A small network was shown many inputs. Here are its activations along a few directions, one row for each input.
In each table, some parts of the input vary, and every possible input appears once, in random order.
Descriptions start from the smaller parts, as in this example, which fits no table here: one of 2 separate values, together with either a single point or one of 9 places along a line or (one of 4 places along a line, together with one of 5 places around a ring).
Shared parts are said once, and a part with two or three values counts as separate values.

Other details of the inputs vary at random and push rows far along two fixed directions, the same in every table; ignore that.

Table:
R1: [  7  14   1  -6 -12   2  10   4   7   7   2  15  18 -12]
R2: [-27 -13 -19  -3   0 -21 -10 -27 -20  14   9 -76 -22 -17]
R3: [ -7   9  13   0 -28   9 -10  15  -7   6  -3 -20  19 -34]
R4: [-15  -4 -33  -6  34  -8  -3 -35 -12  -9  -5  -8 -40  35]
R5: [ 4  6  6 -2 13  6  4  7  6 -6 -5 49  8 19]
R6: [ -7   0 -27  -3  35 -22  14 -28 -12   7   3  -9 -43  37]
R7: [ -7   4   9   8 -29   4  10   8  17  -3  14 -21  26 -39]
R8: [  2   2   3  -5   8  16  -9  10  -2 -11  -8  51  -1  20]
R9: [ 14   2  -2  -6  14  -5   7   2   3 -12   2  52   9  11]
R10: [ -5  10  13   2 -30   4   1   9   2  12   2 -19  25 -40]
R11: [ 30  -8  11   6  16  13  -3  12  16 -19 -16  33   8  31]
R12: [ 11  12  -2 -12  10  13  -9   7  -9 -10 -15  50  -3  17]
R13: [ -7   0  16   6 -32  12 -11  24  -6  -2   7 -19  -1 -33]
R14: [-19  -6 -30  -6  35 -13   2 -34 -15  10  -4  -7 -34  43]
R15: [14  7  1  1  8 -1 17 10  4 -8  3 53 -2 17]
R16: [-12   1  13   9 -25   9  -6  14   2 -11   4 -22  19 -34]
R17: [ 17 -13  22   7  -4  16 -12  17  13   4 -13   3  14  12]
R18: [ -1  -1  10   0 -28  -4   3  10   9   4  17 -18  25 -42]
R19: [-32  -7 -21   1  -5 -18   9 -34  -1  32  15 -73 -15 -11]
R20: [  2   3  10   4 -11   6   1  21  -4  -7   3  15   0  -6]
R21: [  5   2  10  -3  -2  -3  -3  10   1  -9   4  13  13 -15]
R22: [ 12   0  -1 -11  13   7 -12   9  -7 -21  -5  51  -3  13]
R23: [ 36 -13  12  -3  17   6 -11  14   9 -12 -14  35   7  27]
R24: [  7   6   5   3 -14  -1  17  14   9   1  13  18   7  -9]
R25: [ -4  12  16   1 -24   5  -5  12  -1   8  -1 -21  21 -36]
R26: [-10   3  12  11 -27   5   5   9  12  -5   9 -20  25 -39]
R27: [ -4 -21  -5  11  -2 -13  -7 -16  -6  24   0 -90 -31   3]
R28: [-18  -5 -31  -4  34 -19  13 -40  -6  16   0  -5 -29  39]
R29: [ 26  -3  17   1  -5  12 -12  15   6   5 -18  -1  13   6]
R30: [-12   1 -31  -2  40 -18  11 -38  -5  -4  -1 -11 -31  35]
Description of these inputs: one of 5 separate values, together with either a single point or one of 5 places along a line.
Changing only the choice among 5 separate values turns R13 into R8. The same change can be made to R24. Which row results? -> R19
Which other rows agree with R12 in the choice among 5 separate values? List them by row number. -> R1, R3, R10, R25, R29

Table:
R31: [ 16  16  -1  -5  18   7  18  11   5 -12  -7  92   5  35]
R32: [ -3 -18 -38  -1  47 -32  13 -53  -3  10   3 -42 -46  47]
R33: [  9 -11  30   8 -28  16 -20  32   1  -2  -4 -23   9 -21]
R34: [14 -2  0 -1  9 -6  5 -6  9 12 -5 -1 10 11]
R35: [-15   9 -52 -15  52 -26  12 -53 -17  -2  -3   6 -43  44]
R36: [ 15   6  29   6 -28  21   3  34  25 -15   1  38  48 -28]
R37: [-15 -20  -2   7  -8  -6 -19 -12 -14  19   0 -93 -32  -9]
R38: [  0 -12 -28 -10  44 -10 -14 -39 -17  15 -20 -27 -44  54]
R39: [ 11  -8 -11  -9  33   0 -14 -16 -10   5 -22   6 -22  48]
R40: [-16  14   0  -5 -23  -1   0  -1  -8  10   7 -25  12 -37]
R41: [ 37  -1  12  -6  22  18 -10  22   0 -14 -25  75  -1  47]
R42: [ 19  22  -7 -12  18   5  15  11  -3 -17  -6  94   1  28]
R43: [-14  -2 -13  -1  -1 -10   6 -26   3  24   4 -48  -5  -4]
R44: [ -1  13  17  -5 -19  14  -1  28   7 -22   6  59  39 -31]
R45: [ 10 -15   7   4   8   8 -17   7  -2 -13 -10  -5  -9  16]
R46: [ 15 -10  39  13 -31  26 -24  42   8 -18  -6  -3  26 -29]
R47: [-14 -18  -5   6  -9  -4 -20 -13 -17  27  -6 -92 -25  -7]
R48: [-17 -19  -5   5  -3  -4 -25 -18 -11  14  -8 -93 -18 -12]
R49: [-10  10   6   3 -25   3   3  12  -1 -14  13  -5  14 -40]
R50: [-35   0 -15  -1 -11 -18   3 -19 -14  14  21 -51 -20 -30]
R51: [ -1  -9  10   9 -24  -9   2  -1   6  26   7 -66   8 -31]
R52: [ 20  -3  34  12 -33   8   3  37  19  -2   8   2  32 -33]
R53: [ 15  -7  38   6 -31  26 -27  39   8 -13 -13  -3  35 -28]
R54: [  8   4  28  11 -38  14   6  35  19  -3  12   9  32 -36]
R55: [ 18   1  -6   0  23   3  17   3  15 -21   0  64   2  35]
R56: [ 13  -8 -17  -3  34 -15   9 -25   7   1  -6   2 -10  34]
R57: [-10   3 -24   0  32 -12  16 -25  -3  -9   4  21 -23  31]
R58: [19  7 -2 -1 13  3 15  5 11 -1 -4 55  5 28]
R59: [-10   7  13   8 -24   4   9  18   4   0  13  -1  12 -27]
R60: [-16  11   1   2 -24  -4   5   6  -7   2  16 -24  -2 -37]
R61: [ -8   3 -42 -14  55 -18  16 -34 -13 -19   5  64 -35  56]
R62: [-16   8  11  -2 -33   4   1  15  -5   6  14   0  19 -44]
R63: [-41   2 -21  -6 -12 -18  -3 -32 -17  26  15 -68 -10 -33]
R64: [ -4   8 -17  -6  29  -5  13 -18   1 -10  -4  39  -7  29]
R65: [  5  17  29   1 -30  20   4  34  13  -6   0  45  45 -29]
Describe the family of inputs behind these rows. -> one of 5 places around a ring, together with either one of 2 separate values or one of 5 places along a line
Changing only the place on the ring of 5 turns R37 into R46. The same change can be made to R33. Which row results? -> R45
Which other rows agree with R48 in the place on the ring of 5? List them by row number. -> R35, R36, R44, R53, R56, R64
Change only the choice among 2 separate values in R47. List by row number the other rows that result. -> R41

Table:
R66: [-15   2 -59 -14  63 -33  19 -62 -15   1   3   8 -53  59]
R67: [ 11   4  22   5 -15  15  -5  26   9 -10  -5  25  20  -9]
R68: [ -7  -6   6   4 -18   1 -11   4  -5   2   4 -41   0 -23]
R69: [-14   7   9   4 -24   2   3   9   6  -3  13  -5  23 -38]
R70: [ 12   4  18  -3 -14  15 -10  24   1  -6  -7  25  20  -9]
R71: [ 16   3  12   1   5   6  -1  16   5 -14  -5  32   7   6]
R72: [ 19   2  20   2  -2  13  -2  26  10 -16  -6  51  18   7]
R73: [-18   8  -3  -1 -18  -7   6  -4  -5  16  11 -27   3 -29]
R74: [  0  -8 -50 -12  65 -28  10 -57 -15  15 -14  -5 -54  76]
R75: [ -2   9  16   3 -31   5   7  23   6  -5  14  10  22 -39]
R76: [  8  -1  -4  -4  17   7  -4  -1  -4 -10 -11  31 -12  28]
R77: [-17 -15  -9   7 -12 -15  -4 -23  -2  23  11 -96 -15 -22]
R78: [  2  -4  23   6 -25  16 -16  26   2  -6   0   0  18 -26]
R79: [ 15   1  10  -2   7  11  -4  19   2 -17  -8  49   7  16]
R80: [ 30   4  10  -5  13  11   3  15  11  -8 -12  64  16  26]
R81: [ -9  -9   3   7 -16  -2  -3  -6   5  16   5 -58  -1 -18]
R82: [-15   8 -20  -8  12 -13  10 -25  -6   7   4  -5  -7   1]
R83: [ -2  -1  13   0 -17   9 -15  10  -6   5  -4 -20   8 -22]
R84: [ 6 -8 -1  2  9 -3  1 -5  6  3  0 -3 -3 14]
R85: [  9  -2  20   3 -21  15 -14  26   2 -12  -2  10  16 -22]
R86: [-23   6   4   6 -32  -3   7   3  -1  12  16 -41   7 -42]
R87: [ 8 -6 -4  2  9 -5  3 -5  1 -1 -3 -6 -6 11]
R88: [  7  16  -2  -5  11   7  13   8   9 -20  -1  74  15  13]
R89: [-35  -3 -14   3 -17 -18   7 -22 -10  22  20 -75 -15 -31]
R90: [ 13   3  -3  -6  21   0   0  -2  -1  -2 -12  32  -6  28]
R91: [-14 -14 -20   3  16 -19   3 -32  -9  17   1 -59 -27  15]
R92: [  9   1 -14  -6  30   2  -1  -7  -4 -10 -11  40 -18  44]
R93: [  5  -2  16   8 -17   9  -2  16   9   1  -2 -10  16 -16]
Changing only one part turns R78 into R85. The same change can be made to R89. Which row results? -> R75
Describe the family of inputs behind these rows. -> one of 4 places along a line, together with either one of 2 separate values or one of 5 places along a line
Change only the choice among 2 separate values in R66. List by row number the other rows that result. -> R75
Which other rows agree with R93 in the place on the line of 4? List them by row number. -> R67, R76, R81, R86, R88, R92
